A small network was trained on invented records. Each row is its activation on one of them, seen along a few directions.
Here are examples, each followed by its value of one field, P.
The largest differences between rows may come from other fields.
In the rows, zero is written as 500.
Random noise pushes rows far along 5 fixed directions. That doesn't count. These rows show it; they differ only by the noise:
[484 573 301 589 492 462 398 478 308 501 401 507 529 421 447 601 473]
[464 212 511 306 620 501 497 490 542 457 382 508 386 567 526 560 541]
[416  55 353 258 526 550 257 496 498 506 333 485 342 489 621 603 534]
[577 757 290 726 543 431 507 400 244 518 387 535 526 425 444 580 434]
[764 546 441 531 672 454 251 387 543 624 450 579 238 558 819 441 485]
[558 572 706 393 638 381 421 685 723 457 650 584 493 586 490 458 604]
[465 680 313 668 509 449 596 434 219 458 370 495 602 430 321 622 448]

[191 520 544 408 379 460 539 877 552 305 641 558 852 317  73 625 579] => p3
[626 569 396 651 587 426 691 401 435 482 378 676 433 365 504 522 454] => p8
[557 674 576 514 527 514 358 429 393 527 506 368 507 669 539 463 490] => p2
[480 368 734 240 658 527 440 612 612 403 537 479 534 666 456 476 643] => p4
[619 411 508 484 699 491 788 323 470 458 348 527 372 623 600 501 458] => p5
[333 349 509 515 440 454 879 504 554 513 506 519 564 397 366 539 472] => p1
[450 705 204 791 419 590 620 240  86 562 281 405 628 421 384 573 370] => p7
[774 519 811 480 717 552 804 214 640 576 479 449 200 840 811 294 466] => p6

Which value of P does each new row have?
[462 164 730 194 469 532 351 668 863 513 647 479 353 618 696 399 620] => p6
[331 600 592 426 351 508 365 684 461 410 652 345 761 595 361 516 542] => p5
[518 557 616 456 554 559 486 357 360 501 437 319 486 740 513 466 476] => p2
[704 862 624 574 683 338 405 698 656 462 695 706 559 474 457 455 617] => p4
[437 691 545 600 340 538 570 485 385 495 569 362 611 566 428 470 478] => p6
[541 861 519 692 423 349 525 729 616 490 729 641 630 357 422 474 551] => p6
[530 315 516 383 428 564 214 487 553 540 489 474 393 516 685 454 508] => p8
[380 332 262 462 375 539 336 523 349 469 411 432 540 430 505 607 478] => p5
